A small network was shown many inputs. Here are its activations along a few directions, one row for each input.
Each table varies a few parts of the input and shows all the possible inputs, shuffled.
A made-up example of a description, with smaller parts first: one of 2 separate values, together with either a single point or one of 11 places along a line or (one of 4 places along a line, together with one of 5 places around a ring).
Shared parts are said once, and a part with two or three values counts as separate values.
In the rows, zero is written as 100.

Other details of the inputs vary at random and push rows far along two fixed directions, the same in every table; ignore that.

Table:
row 1: 114,121,100,85,93,103,79,99,92,78,66,103,116,82,63
row 2: 108,84,102,114,85,96,104,98,91,114,74,72,103,95,91
row 3: 101,100,90,128,93,109,103,95,105,96,78,99,88,108,108
row 4: 94,105,91,98,102,110,103,104,105,87,97,113,94,101,99
row 5: 120,103,81,120,87,111,98,94,102,89,75,120,92,102,99
row 6: 110,56,81,149,87,87,127,59,81,171,77,91,95,108,115
row 7: 94,119,109,112,93,117,74,117,107,73,81,98,88,98,85
row 8: 83,90,98,84,122,71,108,84,81,133,131,94,121,111,119
row 9: 84,98,112,77,110,92,93,131,100,89,147,87,99,105,113
row 10: 106,120,124,88,93,105,89,101,93,78,69,95,108,83,60
row 11: 94,110,112,115,82,123,83,121,110,76,79,93,82,87,78
row 12: 94,88,104,77,113,86,112,108,108,106,135,79,109,103,121
row 13: 85,115,118,64,118,93,108,117,101,74,148,112,109,105,106
row 14: 83,100,108,69,112,94,108,129,106,75,145,83,104,103,115
row 15: 100,118,103,105,89,124,76,116,105,75,76,112,88,91,76
row 16: 120,104,107,116,89,107,108,84,110,101,71,102,92,97,90
row 17: 89,59,80,120,109,82,138,78,91,154,145,104,93,123,151
row 18: 123,103,87,128,83,111,82,98,95,102,76,122,88,101,95
row 19: 98,110,111,98,93,117,97,107,121,78,75,85,96,82,80
row 20: 96,95,111,95,111,85,105,100,86,121,149,117,98,116,122
row 21: 80,113,109,63,126,88,97,107,110,88,136,95,117,102,113
row 22: 119,76,73,136,93,99,119,63,102,147,73,111,89,108,117
row 23: 126,102,83,109,92,103,96,84,108,102,73,113,101,96,96
row 24: 80,112,107,51,124,85,94,106,89,94,126,102,128,91,86
Description of these inputs: one of 4 places along a line, together with either a single point or one of 5 places along a line.
Changing only the place on the line of 4 turns row 7 into row 21. The same change can be made to row 9. Which row results?
> row 12
List by row number the other rows that have the place on the line of 4 in common with row 1.
> row 2, row 6, row 8, row 10, row 24
Change only the place on the line of 4 in row 13. List by row number the other rows that result.
> row 10, row 16, row 20

Table:
row 25: 92,82,107,76,117,74,113,93,86,133,145,96,119,102,108
row 26: 114,110,115,140,74,138,111,97,133,71,27,84,74,89,78
row 27: 102,66,81,142,90,88,111,69,67,165,82,107,92,115,111
row 28: 75,89,91,80,124,73,83,96,75,135,141,102,118,112,116
row 29: 115,69,92,162,76,98,120,81,88,141,100,100,73,120,131
row 30: 95,88,92,64,117,77,115,89,91,113,123,93,123,101,108
row 31: 71,118,121,57,121,99,115,116,124,64,147,93,111,95,110
row 32: 123,68,93,146,87,97,139,72,107,144,89,91,76,123,135
row 33: 124,123,88,154,70,140,74,97,104,75,44,144,61,102,79
row 34: 89,117,122,43,121,78,107,102,99,81,139,91,126,91,92
row 35: 99,138,109,43,108,106,78,124,110,44,82,81,125,72,59
row 36: 110,105,87,134,73,137,106,98,129,68,22,88,81,84,79
row 37: 92,110,93,80,124,75,93,85,72,128,152,157,113,118,117
row 38: 109,113,119,144,65,120,84,92,90,94,27,94,79,84,53
row 39: 90,79,85,78,117,82,125,102,105,109,145,96,105,114,135
row 40: 92,79,97,71,117,75,110,93,81,131,140,99,122,103,115
row 41: 113,115,129,144,69,125,84,96,92,94,19,92,78,88,50
row 42: 123,65,73,133,91,87,111,66,80,166,80,96,100,106,118
row 43: 122,108,117,143,62,116,86,94,89,90,29,87,89,84,58
row 44: 73,109,106,38,132,85,109,103,103,83,130,97,135,89,96
row 45: 138,124,92,136,71,121,72,89,89,85,32,139,94,93,62
row 46: 81,138,128,50,111,113,89,119,121,39,82,85,124,66,48
row 47: 77,132,116,89,91,131,67,146,111,35,83,96,84,84,65
row 48: 119,65,57,142,92,90,116,75,108,143,83,91,87,118,141
row 49: 128,69,98,133,94,82,136,54,87,158,79,92,95,113,117
row 50: 111,58,75,156,81,99,115,87,83,144,94,100,79,121,135
row 51: 119,103,90,149,66,132,80,118,105,79,39,88,75,94,84
row 52: 93,84,87,73,120,72,91,94,87,134,137,94,126,104,120
row 53: 84,110,138,60,120,81,96,118,82,92,143,92,123,100,92
row 54: 107,67,57,145,98,97,121,68,115,143,80,95,91,115,142
row 55: 110,69,61,143,97,101,132,68,110,144,81,97,89,113,140
row 56: 74,87,109,86,120,74,105,96,73,138,148,104,112,110,106
row 57: 67,115,135,75,116,103,95,133,101,79,156,98,90,110,108
row 58: 119,63,77,146,86,94,137,74,106,144,91,92,80,117,130
row 59: 87,74,92,86,111,88,114,110,98,117,150,99,100,110,135
row 60: 90,85,88,81,119,69,86,98,75,131,139,95,127,111,120
row 61: 116,98,104,157,60,133,89,116,107,79,41,86,69,93,74
row 62: 110,107,98,141,70,138,109,97,133,72,27,85,77,83,73
row 63: 93,125,104,92,93,120,58,147,115,39,85,86,99,87,79
row 64: 79,137,133,94,88,129,74,139,112,38,96,95,80,87,69
row 65: 66,112,102,73,120,100,81,135,98,80,149,101,98,105,112
row 66: 108,141,109,88,95,128,68,133,110,30,99,134,92,95,77
row 67: 96,90,80,66,124,69,101,86,94,125,131,90,128,107,121
row 68: 99,105,83,81,129,93,119,83,114,102,151,145,105,118,138
row 69: 84,143,135,52,108,111,91,112,118,38,83,87,121,67,54
row 70: 120,97,104,148,59,135,94,111,119,82,37,85,68,85,72
row 71: 115,147,104,71,101,127,81,124,128,23,90,129,94,90,74
row 72: 108,99,89,88,116,92,105,97,101,110,159,144,96,119,136
row 73: 99,66,84,163,83,104,117,84,88,151,99,104,66,122,126
row 74: 90,83,116,101,111,88,116,111,91,118,158,96,94,123,136
row 75: 78,106,115,50,119,82,87,123,80,83,139,96,131,94,89
row 76: 113,153,110,43,112,106,75,113,112,36,92,131,121,82,59
row 77: 79,118,133,44,133,87,113,100,107,84,134,92,129,92,93
row 78: 91,134,117,61,103,106,62,136,94,51,89,86,123,77,58
row 79: 122,104,90,137,67,135,84,116,117,78,36,86,75,85,80
row 80: 88,110,93,54,121,93,102,127,117,70,137,88,112,99,114
row 81: 137,83,73,135,91,88,109,55,82,157,87,146,96,114,118
row 82: 90,84,109,92,106,87,118,103,101,117,158,98,95,110,133
row 83: 64,109,99,75,120,96,71,133,102,80,147,98,100,107,115
row 84: 130,88,67,130,101,90,124,40,94,150,78,147,102,112,120
row 85: 96,89,100,67,122,72,120,87,93,121,138,92,122,103,107
row 86: 85,114,119,58,113,92,112,120,117,67,147,89,106,100,110
row 87: 88,82,107,85,116,71,107,97,74,132,147,97,121,109,110
row 88: 84,109,135,64,113,101,104,132,113,77,152,89,100,101,109
row 89: 119,101,87,140,68,129,74,114,122,79,35,84,77,87,83
row 90: 97,132,149,59,101,109,81,127,108,52,89,83,112,76,53
row 91: 117,112,85,122,82,122,98,80,113,90,17,88,101,78,67
row 92: 122,67,96,139,84,84,123,58,81,163,87,97,93,106,114
row 93: 77,92,94,78,124,76,94,98,71,136,143,104,117,110,115
row 94: 112,72,64,132,99,89,114,52,98,154,65,95,109,107,120
Describe the family of inputs behind these rows.
> one of 2 separate values, together with one of 5 places along a line, together with either a single point or one of 6 places along a line
Changing only the choice among 2 separate values turns row 87 into row 61. The same change can be made to row 85. Which row results?
> row 58
Changing only the choice among 2 separate values turns row 90 into row 88. The same change can be made to row 78. Which row results?
> row 51
Change only the place on the line of 6 in row 67. List by row number the other rows that result.
> row 30, row 34, row 35, row 49, row 85
List by row number the other rows that have the choice among 2 separate values and the place on the line of 5 in common with row 68.
> row 26, row 31, row 36, row 54, row 55, row 62
